Read these off the matrix that follows. Counting starts at 0.
1) The entry in row 2 and column 1?
2) The entry directly below the largest entry?
3) The bottom-right entry?
4) The entry just left of the smallest entry?
5) The top-left entry?
6) The entry just left of -0.54?
7) The top-right entry?
8) The entry directly above 0.23?
-0.35  0.34  -1.78  -0.25  0.38  -1.88  -3.81  0.29  -0.47  0.19
0.54  -0.18  1.14  0.23  -0.18  1.43  1.95  -0.32  0.62  -0.19
0.21  -0.17  2.13  0.27  -0.17  2.55  5.91  -0.06  0.08  -0.16
1.63  -0.22  -0.54  0.19  -0.24  -0.26  -1.25  -0.12  1.95  -0.15
1) -0.17
2) -1.25
3) -0.15
4) -1.88
5) -0.35
6) -0.22
7) 0.19
8) -0.25

data = ((0.14, 3.98, 0.31, -2.28, -4.34, -5.30, -1.20), (-0.04, 3.19, -0.21, -0.97, -3.66, -6.26, -0.89), (-0.14, 3.04, -0.42, -0.69, -3.45, -6.41, -0.77), (0.01, 3.56, -0.06, -1.50, -3.95, -5.86, -0.98), (0.05, 3.68, 0.11, -1.76, -4.09, -5.67, -1.11), (-0.29, 2.27, -0.94, 0.53, -2.75, -7.05, -0.40), (0.09, 3.83, 0.24, -2.07, -4.18, -5.50, -1.20), (-0.03, 3.34, -0.17, -1.23, -3.82, -6.01, -0.91), (-0.21, 2.62, -0.70, -0.07, -3.12, -6.75, -0.59), (-0.16, 2.85, -0.52, -0.39, -3.29, -6.54, -0.62), (-0.28, 2.46, -0.80, 0.22, -2.88, -6.88, -0.49), (0.19, 4.04, 0.47, -2.47, -4.41, -5.05, -1.32))
Give the entry just right of -6.75.
-0.59
The entry just left of 0.24: 3.83
Give the entry just left of the largest entry.
0.19
The largest entry is 4.04
The entry just right of the largest entry: 0.47
Give the entry just left of -0.52.
2.85
The entry just left of -2.88: 0.22
Give the entry just left of -5.86.
-3.95
Give the entry just right of -4.09.
-5.67
The entry just left of -6.75 -> -3.12
The entry just right of -2.88 -> -6.88
Give the entry just left of the smallest entry.
-2.75
Give the entry just left of -3.29.
-0.39
The entry just right of -6.26: -0.89

Questions about the array below.
1) The entry in the top-left corner?
2) The entry directly below the centre entry?
3) The smallest entry in the first row?
4) The 5th-last entry, reading row by row?
5) The last entry in the row that holds the largest entry?
6) The entry just left of -2.06?
7) The entry directly above the centre entry?
8) The 4th-last entry, reading row by row?
-1.32  1.78  -0.04  0.41  0.74  2.29  -5.48  0.35  2.86  -1.35  0.20  -0.46  -2.00
2.49  0.70  -0.28  2.94  3.66  1.72  -3.44  0.24  2.15  0.52  2.92  2.83  2.34
-2.02  3.13  -0.59  0.90  -2.95  2.69  -2.99  1.80  0.05  -2.31  -0.73  -2.06  -0.59
0.92  1.76  -2.21  1.73  2.29  2.78  -3.13  1.24  0.69  -0.54  1.54  0.69  0.54
1.72  0.03  0.31  2.41  5.00  0.82  -7.18  0.31  7.25  2.29  2.33  2.49  0.62
1) -1.32
2) -3.13
3) -5.48
4) 7.25
5) 0.62
6) -0.73
7) -3.44
8) 2.29

Read these off the grid that follows.
1) Report the entry just left of the smallest entry.
2) Report the 2nd largest entry.
3) Report the smallest entry.
4) Report the entry just right of -484.
((-263, 194, 632, 898, 868, 407, 369, 373, 214, -338, 220, -242, -541, -1, -337), (-220, 132, 516, 900, 913, 425, 275, 278, 353, -282, 334, -134, -484, 9, -236))
1) -242
2) 900
3) -541
4) 9
